These are the activations of a small neural network, seen along a few directions. Each row is one input.
In each table, some parts of the input vary, and every possible input appears once, in random order.
Descriptions start from the smaller parts, as in this example, which fits no table here: one of 4 places along a line, together with either a single point or one of 11 places around a ring or (one of 3 separate values, together with one of 8 places around a ring).
Shared parts are said once, and a part with two or three values counts as separate values.

Other details of the inputs vary at random and push rows far along three fixed directions, the same in every table; ignore that.

Rows:
row 1: [ 24.3 -41.9  20.4 -22.7  13.7  38.6 -14.0 -34.1 -47.0 -14.0  11.8]
row 2: [  9.6 -34.9  29.8 -41.6  13.7  10.4  22.7   6.2 -33.9 -20.4  18.3]
row 3: [-12.6  19.5  -8.7  10.5  -1.4  -4.8   6.0   2.0  14.8  14.3  -3.1]
row 4: [-14.1 -23.6 -16.6 -24.6  18.7  21.6  16.8  56.6  39.5  -9.3  -2.5]
row 5: [ -1.0  47.4  -6.2  30.7 -25.6 -41.1  14.2  -2.1  12.6   3.8  -6.3]
row 6: [ 16.3 -34.4  15.4  -9.3  13.2  22.4  23.3  53.6  38.7 -13.2  -3.7]
row 7: [ 18.5 -14.2 -10.1  39.6   4.5  25.3 -43.0  -0.3  40.3  21.7 -21.0]
row 8: [ -3.7   8.3   1.5 -13.6   4.0  -6.0  30.5   4.9 -13.2 -14.9   9.8]
row 9: [ -1.6 -22.7  40.4 -46.8   8.6  -4.0  28.3   1.9 -46.8 -24.9  18.8]
row 10: [-18.9  15.7  24.8  12.0  -6.0 -34.3  13.6  29.6  24.5  12.3  -4.5]
row 11: [-10.3 -29.1  35.9 -51.1  14.5  11.0  22.0   9.9 -43.8  -3.8  21.8]
row 12: [  8.0 -51.0 -33.4 -17.2  34.6  65.9 -35.0 -14.8   4.5  -7.9   5.7]
row 13: [ -6.3  13.9 -13.9  12.7 -19.7   1.4   7.9  38.5  30.8  19.1 -15.8]
row 14: [-35.0  -7.4  11.6 -62.7   4.6  -6.0  27.1  11.2 -42.3 -16.8  17.8]
row 15: [ -4.4  30.8  -1.7  10.0 -10.7 -29.0  32.4  24.6  18.2  -5.2  -0.2]
row 16: [ 22.9  -2.3 -29.9  30.0 -14.0  15.5 -10.4  23.7  39.5   1.8 -17.5]
row 17: [ 40.9 -54.2 -20.4  37.5  12.8  63.6 -69.0 -59.6  -6.8  -0.9 -11.6]
row 18: [ 10.6   7.9  -3.5 -14.4 -10.6   1.5  23.1  34.9   5.3  -8.2  -0.4]
row 19: [ -8.6   4.6  39.1 -20.1  -2.0  -4.2   3.3 -18.5 -43.0  11.2  12.1]
row 20: [  6.8  35.1 -29.9  42.5   0.1 -30.4 -18.4 -22.9  26.6  -0.6  -6.8]
row 21: [ -8.5  42.5  -9.6  24.9 -24.0 -29.5  -1.1   3.6  18.7  25.3 -13.3]
row 22: [-18.8  36.2   0.1   8.6 -18.4 -23.7  20.1   6.8   2.4  17.6  -2.1]
row 23: [ -8.4   0.7  27.9   1.4  -1.2  -1.5 -29.9 -77.3 -64.4  12.9  14.8]
row 24: [  6.9 -21.9 -18.5 -17.6  21.9  17.0  20.1  52.6  40.2 -22.4  -0.8]
row 25: [  5.6 -19.9 -30.0  11.4   6.4  10.4 -46.7 -68.8 -29.5 -16.1   1.3]
row 26: [ -5.5  22.8  26.2   1.5 -20.7 -27.3 -13.4 -22.0 -34.6  20.8  -3.5]
row 27: [  3.6  52.6  20.8  40.0 -42.1 -64.0 -28.2 -71.6 -40.2  14.6  -7.9]
row 28: [-21.0  13.8   6.5 -21.4   6.2  -5.1  35.6  27.6   1.2   3.3   8.5]
row 29: [ 10.0 -11.4 -50.4  40.7  22.7  33.6 -40.9   1.4  66.7  11.9 -14.8]
row 30: [ -5.1  16.9 -17.6   9.2  -3.7 -27.4   3.1   2.4  21.1 -12.0  -4.7]
Each input here is: one of 2 separate values, together with either one of 4 places along a line or one of 5 places along a line or one of 6 places along a line.
Changing only the choice among 2 separate values turns row 22 into row 5. The same change can be made to row 12. Which row results?
Answer: row 24
Change only the choice among 2 separate values in row 19. List by row number the other rows that result.
Answer: row 1
Start at row 16 and move only the place on the line of 5, one step at a time. The first step leads to row 18. Which rows follow, in order?
Answer: row 5, row 15, row 8

Rows:
row 31: [ -2.7  21.0  20.7  10.3 -20.9 -26.5  23.9  55.5  37.6  13.9 -12.8]
row 32: [  4.7 -43.3  11.8 -10.0  17.1  40.1   4.7  42.6  25.5   2.9  -4.7]
row 33: [ 15.5 -19.6   9.3  11.3  -1.4  20.6  -1.6  16.0  15.7   6.0  -9.5]
row 34: [  6.4 -19.0  32.7 -35.7  14.6  13.5 -18.7 -78.1 -93.5  -9.5  25.8]
row 35: [ -0.4   0.2 -31.1  -7.4   2.2  10.3  10.3  15.4  15.5 -10.4   0.0]
row 36: [  1.3  18.7 -40.8  24.1  -3.0  10.4 -41.2 -67.2 -24.4   8.6   0.2]
row 37: [-12.7  53.7 -27.0  27.4 -18.7 -39.0   6.7   0.0  23.3   8.1  -8.8]
row 38: [-20.8  52.7  63.9 -42.4 -30.1 -70.8  72.7  33.6 -42.2  -2.7  15.2]
row 39: [ 15.4 -37.7 -46.8  -8.8  20.4  54.3 -20.3 -15.6  -1.9 -20.0   2.6]
row 40: [ -2.6  17.8  16.1  40.1 -10.5 -24.8 -23.5 -35.1   1.3  21.1  -8.2]
row 41: [-14.8  33.2 -31.1  25.3  -1.1 -19.4 -22.1 -40.6   1.6   9.5  -1.3]
row 42: [ 20.5 -18.4 -10.8   8.8   3.7   6.6  -1.2   6.9  19.6 -22.8  -5.0]
row 43: [ 16.2  25.0  10.1  38.4 -14.4 -24.7 -19.9 -35.8  -3.2   9.1  -6.8]
row 44: [ 14.5 -52.6  -1.2  -0.5  20.1  55.7 -35.3  -6.1   5.1   6.7  -4.4]
row 45: [  5.8  22.0  11.4  37.2 -21.6 -19.2 -22.5 -34.2  -6.0  21.0 -10.3]
row 46: [ 17.0 -44.1   5.4 -11.0   5.3  41.4  -3.2  47.4  21.6   0.6 -10.1]
row 47: [ -7.4 -14.4 -38.0  -5.7  21.4  31.9   8.0  50.2  51.2   0.4  -4.4]
row 48: [-12.5  -7.4  47.3 -50.1   5.0  -8.6  46.0  32.4 -30.3  -9.8  16.5]
row 49: [-21.7 -20.4   6.1 -88.1  21.0  17.7  32.2 -18.4 -85.8 -33.7  37.8]
row 50: [ -8.9  20.3  11.5   5.7  -6.5 -50.0  33.3  42.9  39.5 -16.5  -2.3]
row 51: [  0.9 -18.5   9.8   5.9   1.0   5.5  -8.9  31.1  29.6  12.9 -10.4]
row 52: [-13.5  30.8 -29.1  25.0  -3.6 -25.1 -19.4 -42.7   0.2   4.6   0.7]
Changing only one part turns row 33 into row 40. The same change can be made to row 31. Which row results?
Answer: row 44
Describe the family of inputs behind these rows.
Answer: one of 2 separate values, together with either a single point or one of 4 places along a line or one of 6 places along a line
Change only the choice among 2 separate values in row 36. List by row number the other rows that result.
Answer: row 47
